Here are a small network's activations along a few directions, averaged over the inputs that share one value of a field.
Values that are neighbours, or in one group, have similar rows; names and order tell nothing.
In the rows, zero is written as 500.
Strong random noise was added to every row along 7 fixed directions; ignore it. To show where, here is one row again and again, with new noise each time:
[553 529 515 526 488 418 462 498 524 553 518 536 488 596 552 523 588 485
 406 484 525 418 593]
[562 555 500 605 535 409 494 664 558 459 572 599 528 488 354 550 452 649
 573 580 427 416 385]
[424 507 463 520 478 621 679 613 510 392 268 654 457 423 534 492 272 340
 606 374 548 509 360]
[558 544 672 582 329 547 517 562 574 469 555 555 518 409 605 517 663 485
 438 548 701 488 478]
[408 670 596 442 512 583 578 777 549 518 382 644 440 582 619 546 310 421
 542 371 427 357 496]
[432 638 596 558 481 527 647 670 486 459 418 736 470 452 523 499 324 423
 605 384 549 376 428]
[463 576 500 465 490 491 596 500 450 477 384 652 467 502 539 480 369 387
 463 380 565 434 555]
[542 385 373 564 543 510 499 546 606 463 420 434 468 508 473 553 566 517
 543 557 496 551 430]
[591 471 412 766 575 269 506 550 480 560 507 717 536 704 390 508 408 470
 597 405 320 304 360]


DIS, 25 values:
loze: [398 461 456 502 512 521 599 432 411 486 391 562 497 540 559 453 339 332
 593 414 428 527 332]
vimip: [437 555 502 502 588 401 586 470 380 462 541 626 506 393 342 503 326 627
 536 567 405 465 412]
luti: [493 420 467 559 485 734 522 612 555 450 399 414 453 368 529 501 529 427
 577 517 636 656 405]
rogi: [381 636 639 576 591 474 597 701 516 516 641 605 446 456 441 561 367 604
 657 488 349 359 490]
rab: [531 476 552 445 511 432 415 315 411 575 572 466 515 587 643 504 625 512
 365 545 549 498 680]
gol: [344 596 579 424 504 587 660 746 511 549 300 668 496 513 625 498 233 375
 576 323 304 379 387]
lepo: [502 628 608 402 407 430 513 467 501 516 619 559 565 585 519 527 453 522
 360 426 433 451 663]
gor: [461 530 421 499 606 478 576 436 355 426 425 592 481 533 349 454 141 415
 549 415 424 512 478]
boro: [510 568 575 536 416 469 533 574 493 548 452 643 525 619 593 484 421 385
 425 376 463 345 535]
pupe: [510 423 289 401 700 375 419 240 383 492 520 432 463 486 307 468 561 624
 587 603 508 471 664]
dalim: [545 371 536 687 457 454 474 324 518 551 616 363 475 554 571 494 769 423
 429 486 613 580 492]
dipe: [442 591 529 402 541 608 457 518 479 551 430 436 467 518 560 429 446 467
 511 453 525 451 591]
zok: [503 636 671 510 484 538 410 711 616 600 671 464 461 550 532 523 667 654
 486 496 528 427 602]
tofe: [584 312 427 621 470 669 492 656 640 377 381 447 525 473 505 559 434 496
 616 555 406 595 251]
fepev: [583 430 505 552 515 428 436 323 445 549 587 454 543 602 587 529 563 450
 383 497 502 497 634]
biz: [400 679 482 250 671 489 524 567 499 688 485 401 393 664 575 519 466 441
 357 317 391 390 789]
bes: [370 424 418 472 574 688 613 532 455 422 392 397 482 302 496 484 462 506
 735 580 566 618 397]
gotu: [501 536 568 518 431 434 434 516 475 545 585 642 568 522 437 466 466 557
 581 483 440 416 447]
temup: [397 563 469 290 557 497 561 580 466 433 487 481 526 353 349 478 361 618
 607 552 399 565 462]
bopu: [515 545 395 442 524 441 448 499 459 465 530 482 531 401 265 453 427 660
 551 534 496 506 448]
ruk: [607 426 425 402 555 487 345 465 567 482 516 424 530 633 509 528 497 636
 464 612 344 546 542]
fik: [505 514 509 544 554 451 453 712 554 601 491 530 488 580 519 557 555 637
 572 535 368 387 449]
lun: [591 531 532 482 413 260 407 135 371 582 711 473 524 485 442 432 756 462
 318 472 673 519 677]
zibo: [430 544 521 454 452 674 486 630 477 344 447 442 558 364 409 489 275 499
 603 567 439 628 321]
vazag: [435 555 637 476 410 657 476 587 578 486 608 370 510 466 603 493 577 477
 498 551 520 609 398]
A value of DIS combines one of 5 hidden first parts with one of 5 second parts; all combinations occur once.
Changing only the second part turns gol into biz. fik has the same second part as gol; what does that change turn fik into?
> zok
Changing only the second part turns dipe into tofe. zibo has the same second part as dipe; what does that change turn zibo into?
> fepev
Changing only the second part turns temup into lun. loze has the same second part as temup; what does that change turn loze into?
> vazag
Changing only the second part turns bes into rab. pupe has the same second part as bes; what does that change turn pupe into?
> ruk
